These are the activations of a small network on made-up records, seen along a few directions, one row for each record.
After each row come some of the record's fields: VURI, FIFU, RUDO, NIVEK, GAN, KAD.
Other fields move the rows too, some of them a lot.
In the rows, 500 means zero.
Random noise pushes rows far along 12 fixed directions. That doesn't count. These rows show it; they differ only by the noise:
[578 602 509 415 438 391 752 671 442 645 494 470 641 473 439 699 263 516
 582 577 549 519 568 515 374 417 448]
[500 563 571 233 399 503 792 545 498 412 401 467 547 771 273 415 649 635
 599 455 698 440 537 413 432 268 418]
[450 325 625 400 542 449 632 473 605 467 774 395 570 567 559 322 251 597
 563 357 601 282 611 481 184 524 496]
[566 471 695 281 612 502 657 503 532 543 614 409 507 592 493 444 389 727
 625 218 620 300 533 550 685 353 549]
[640 443 378 512 558 607 320 501 505 551 448 510 351 508 559 515 569 343
 348 641 324 657 302 459 532 487 604]
[289 546 529 661 562 672 311 253 425 604 841 224 534 358 640 551 384 351
 512 649 476 553 272 613 557 877 414]
[671 748 645 834 544 806 751 322 629 585 881 380 465 476 594 599 397 599
 703 585 796 740 264 243 340 832 381]
[402 401 575 487 482 605 516 491 518 631 780 335 529 355 584 586 442 427
 661 392 466 499 511 576 567 647 444]
[488 634 576 348 471 340 459 349 540 556 628 434 655 593 519 255 623 502
 474 507 634 487 320 526 385 367 377]
[641 439 389 639 618 707 347 304 476 409 616 613 408 624 486 463 651 517
 523 586 524 489 313 522 805 671 601]
[479 584 682 629 683 556 586 393 601 284 705 690 436 473 480 309 497 786
 531 437 643 550 443 471 486 577 569]
[554 637 378 526 477 481 478 472 375 545 509 623 618 496 406 637 568 450
 562 709 513 589 382 645 737 534 464]
[538 598 542 272 665 699 501 514 667 576 254 563 277 607 549 439 627 525
 376 591 438 727 461 562 640 398 397]
[696 485 650 517 526 492 562 408 651 522 538 503 433 631 529 255 834 678
 498 218 663 432 471 239 453 410 501]

[906 489 358 479 447 671 660 570 775 488 490 742 408 670 541 545 428 380
 569 768 573 790 422 318 139 408 458]
VURI=zezok, FIFU=tif, RUDO=petap, NIVEK=kigi, GAN=kuro, KAD=sutez
[508 666 560 437 387 557 577 383 557 423 513 508 529 634 402 397 787 528
 591 525 689 623 327 397 496 399 383]
VURI=dusuv, FIFU=tif, RUDO=petap, NIVEK=kigi, GAN=kuro, KAD=sutez
[507 558 760 436 634 508 419 330 659 505 642 427 431 485 670 223 545 698
 532 120 620 353 369 487 658 386 526]
VURI=zezok, FIFU=sivuz, RUDO=pasu, NIVEK=kigi, GAN=geti, KAD=vupog
[438 408 578 484 690 422 277 378 464 755 523 167 499 459 736 470 277 462
 258 430 399 288 561 570 467 671 480]
VURI=raba, FIFU=tif, RUDO=sez, NIVEK=vepen, GAN=kuro, KAD=sutez
[463 552 358 583 423 528 464 448 495 665 698 360 652 429 618 631 273 264
 552 789 509 609 460 597 308 728 312]
VURI=raba, FIFU=tif, RUDO=petap, NIVEK=kigi, GAN=geti, KAD=vupog
[546 464 363 628 425 588 515 513 389 459 671 402 520 494 425 642 330 302
 483 790 464 652 335 414 222 628 572]
VURI=raba, FIFU=sivuz, RUDO=sez, NIVEK=vepen, GAN=kuro, KAD=sutez
[618 594 544 644 621 364 509 493 501 665 591 489 583 375 652 606 149 538
 395 626 491 504 482 499 301 623 518]
VURI=dusuv, FIFU=tif, RUDO=sez, NIVEK=vepen, GAN=geti, KAD=sutez
[477 607 412 590 547 457 431 447 348 474 402 461 562 545 429 562 446 528
 398 705 535 466 536 577 564 598 473]
VURI=raba, FIFU=tif, RUDO=petap, NIVEK=kigi, GAN=geti, KAD=vupog
[565 311 380 333 551 244 257 632 738 563 295 878 457 424 622 206 804 364
 237 518 248 650 703 610 311 298 452]
VURI=raba, FIFU=sivuz, RUDO=sez, NIVEK=vepen, GAN=geti, KAD=sutez
[226 383 595 661 325 281 462 587 384 301 763 601 621 126 389 540 572 426
 533 453 357 594 494 457 225 522 666]
VURI=raka, FIFU=tif, RUDO=sez, NIVEK=vepen, GAN=geti, KAD=sutez
[671 674 529 569 709 690 675 339 608 263 428 715 392 820 392 349 450 801
 485 666 794 520 456 435 497 551 483]
VURI=raba, FIFU=sivuz, RUDO=petap, NIVEK=vepen, GAN=kuro, KAD=sutez
[326 427 560 413 281 424 621 591 363 598 649 333 681 332 414 777 413 347
 677 477 455 474 544 544 419 513 473]
VURI=raka, FIFU=tif, RUDO=sez, NIVEK=vepen, GAN=kuro, KAD=sutez
[947 299 331 543 353 409 443 487 588 467 613 677 572 678 522 408 650 453
 649 340 585 319 413 344 508 300 645]
VURI=dusuv, FIFU=tif, RUDO=pasu, NIVEK=kigi, GAN=kuro, KAD=sutez
[548 712 638 364 527 568 642 607 695 530 789 575 499 303 581 510 341 504
 692 543 546 918 337 613 451 335 414]
VURI=raba, FIFU=tif, RUDO=petap, NIVEK=kigi, GAN=geti, KAD=vupog
[445 428 506 586 533 634 446 440 495 398 615 521 459 468 510 508 551 586
 652 362 528 400 559 596 797 601 516]
VURI=raba, FIFU=tif, RUDO=pasu, NIVEK=kigi, GAN=geti, KAD=vupog
[585 588 497 616 587 649 478 404 555 511 529 552 418 511 545 507 540 528
 501 565 555 611 377 467 603 612 484]
VURI=raba, FIFU=sivuz, RUDO=petap, NIVEK=vepen, GAN=kuro, KAD=sutez
[629 335 347 532 467 456 455 385 495 424 582 554 639 684 510 500 273 467
 564 616 600 202 578 561 382 586 519]
VURI=zezok, FIFU=tif, RUDO=pasu, NIVEK=kigi, GAN=kuro, KAD=sutez
[628 256 293 642 535 624 334 444 545 258 518 734 384 619 493 392 537 466
 489 540 439 382 477 487 554 561 678]
VURI=raba, FIFU=sivuz, RUDO=pasu, NIVEK=kigi, GAN=kuro, KAD=sutez
[409 604 544 538 447 539 526 431 489 573 531 371 538 464 525 564 509 457
 518 568 555 567 443 469 448 592 383]
VURI=dusuv, FIFU=tif, RUDO=petap, NIVEK=vepen, GAN=geti, KAD=vupog
[637 507 351 671 356 247 642 685 273 493 435 677 658 468 314 663 500 486
 527 538 469 459 538 371 447 467 661]
VURI=budup, FIFU=tif, RUDO=sez, NIVEK=vepen, GAN=kuro, KAD=sutez
[251 196 353 340 390 716 205 426 566 358 372 503 336 557 508 397 860 242
 476 513 280 483 558 621 638 523 445]
VURI=zezok, FIFU=tif, RUDO=pasu, NIVEK=kigi, GAN=geti, KAD=vupog
[697 562 401 538 421 855 723 344 802 721 242 460 433 851 631 614 590 430
 609 697 769 502 704 317 316 778  65]
VURI=zezok, FIFU=tif, RUDO=pasu, NIVEK=kigi, GAN=kuro, KAD=sutez
[775 490 188 737 463 332 343 408 335 633 382 436 683 688 546 601 307 384
 346 784 556 243 539 476 382 658 488]
VURI=dusuv, FIFU=sivuz, RUDO=pasu, NIVEK=kigi, GAN=kuro, KAD=vupog
[524 390 335 421 294 387 618 624 341 410 523 557 676 557 301 700 348 337
 570 753 452 462 506 502 243 425 577]
VURI=zezok, FIFU=tif, RUDO=sez, NIVEK=vepen, GAN=kuro, KAD=sutez
[436 435 515 517 474 493 614 609 538 419 452 502 402 516 469 397 510 484
 399 477 429 590 502 307 192 459 570]
VURI=raka, FIFU=sivuz, RUDO=sez, NIVEK=vepen, GAN=kuro, KAD=sutez
[588 296 402 292 457 540 590 690 521 558 457 569 473 541 439 621 467 396
 577 482 386 511 630 576 544 382 541]
VURI=raba, FIFU=sivuz, RUDO=sez, NIVEK=vepen, GAN=kuro, KAD=sutez
[622 532 562 739 609 538 533 609 416 627 488 456 430 286 564 785 343 616
 516 382 445 496 597 451 717 648 616]
VURI=raba, FIFU=tif, RUDO=petap, NIVEK=kigi, GAN=kuro, KAD=sutez
[445 407 548 724 543 586 621 533 415  89 724 563 413 479 328 465 327 692
 542 515 545 475 467 339 290 582 767]
VURI=raba, FIFU=tif, RUDO=petap, NIVEK=vepen, GAN=geti, KAD=vupog
[331 598 554 348 461 394 566 346 494 342 488 444 648 692 441 335 327 580
 482 611 689 307 480 555 253 420 393]
VURI=zezok, FIFU=tif, RUDO=pasu, NIVEK=kigi, GAN=geti, KAD=vupog
[380 905 600 389 675 339 514 536 301 380 297 601 547 435 332 547 290 696
 327 727 515 640 320 719 685 294 577]
VURI=raba, FIFU=sivuz, RUDO=petap, NIVEK=vepen, GAN=kuro, KAD=sutez
[739 496 523 660 436 588 530 616 531 671 625 406 392 321 568 670 655 406
 555 382 429 763 383 253 489 495 581]
VURI=raba, FIFU=tif, RUDO=sez, NIVEK=vepen, GAN=geti, KAD=sutez

Which values does each new row have?
[715 272 538 533 467 711 655 672 676 457 493 463 277 543 520 523 595 583
 632 218 514 493 733 264 433 438 562]
VURI=raba, FIFU=tif, RUDO=pasu, NIVEK=kigi, GAN=geti, KAD=vupog
[390 516 410 492 578 684 572 506 449 227 472 567 416 624 361 536 269 533
 471 801 515 580 483 570 426 580 548]
VURI=raba, FIFU=tif, RUDO=petap, NIVEK=kigi, GAN=kuro, KAD=sutez
[715 493 399 440 431 522 468 495 596 635 604 532 545 558 546 497 655 347
 562 602 505 663 404 482 454 456 407]
VURI=raba, FIFU=tif, RUDO=sez, NIVEK=vepen, GAN=kuro, KAD=sutez
[746 237 261 754 602 953 369 312 583 348 573 478 236 789 542 489 530 407
 466 700 522 489 427 304 481 846 601]
VURI=raba, FIFU=tif, RUDO=petap, NIVEK=kigi, GAN=kuro, KAD=sutez
[403 467 516 347 669 693 302 291 753 463 374 550 341 649 696 268 517 491
 368 614 474 485 511 647 498 570 336]
VURI=zezok, FIFU=tif, RUDO=pasu, NIVEK=kigi, GAN=geti, KAD=vupog
[526 675 598 631 532 287 421 428 586 695 317 548 580 397 646 395 674 610
 379 364 579 413 647 472 492 535 327]
VURI=zezok, FIFU=sivuz, RUDO=pasu, NIVEK=kigi, GAN=geti, KAD=vupog
[468 626 685 529 725 494 374 377 554 391 636 603 409 397 551 303 607 706
 430 380 521 616 349 571 719 461 586]
VURI=raba, FIFU=tif, RUDO=sez, NIVEK=vepen, GAN=geti, KAD=sutez
[614 416 676 321 659 680 693 421 658 537 568 423 392 685 579 506 245 676
 583 370 639 361 539 469 503 490 520]
VURI=raka, FIFU=tif, RUDO=sez, NIVEK=vepen, GAN=geti, KAD=sutez
[231 439 614 250 759 601 332 409 596 344 514 358 365 561 624 264 155 584
 344 526 429 393 558 787 482 472 480]
VURI=raba, FIFU=tif, RUDO=pasu, NIVEK=kigi, GAN=kuro, KAD=vupog
[235 270 585 397 462 573 369 536 464 466 544 303 379 386 470 443 782 418
 466 283 322 502 606 501 580 521 531]
VURI=raba, FIFU=tif, RUDO=sez, NIVEK=vepen, GAN=geti, KAD=sutez
[564 335 506 489 528 638 497 621 589 358 629 640 354 405 490 510 543 519
 623 365 403 612 513 505 626 429 646]
VURI=raba, FIFU=tif, RUDO=petap, NIVEK=kigi, GAN=kuro, KAD=sutez
[698 446 498 517 469 356 647 493 353 347 326 526 531 763 287 513 478 667
 389 511 631 262 508 245 307 349 709]
VURI=raka, FIFU=tif, RUDO=sez, NIVEK=vepen, GAN=geti, KAD=sutez
[521 491 500 416 588 244 378 503 671 463 580 756 544 463 617 146 511 473
 331 519 414 620 410 556 230 339 534]
VURI=raka, FIFU=sivuz, RUDO=sez, NIVEK=vepen, GAN=kuro, KAD=sutez
[434 522 594 763 631 725 430 342 402 187 690 448 306 495 373 422 640 646
 441 532 552 631 311 344 551 682 692]
VURI=raba, FIFU=tif, RUDO=sez, NIVEK=vepen, GAN=geti, KAD=sutez
[443 550 511 375 438 155 472 521 467 602 401 630 742 479 438 399 774 554
 480 418 547 398 723 647 579 385 341]
VURI=raba, FIFU=tif, RUDO=sez, NIVEK=vepen, GAN=kuro, KAD=sutez
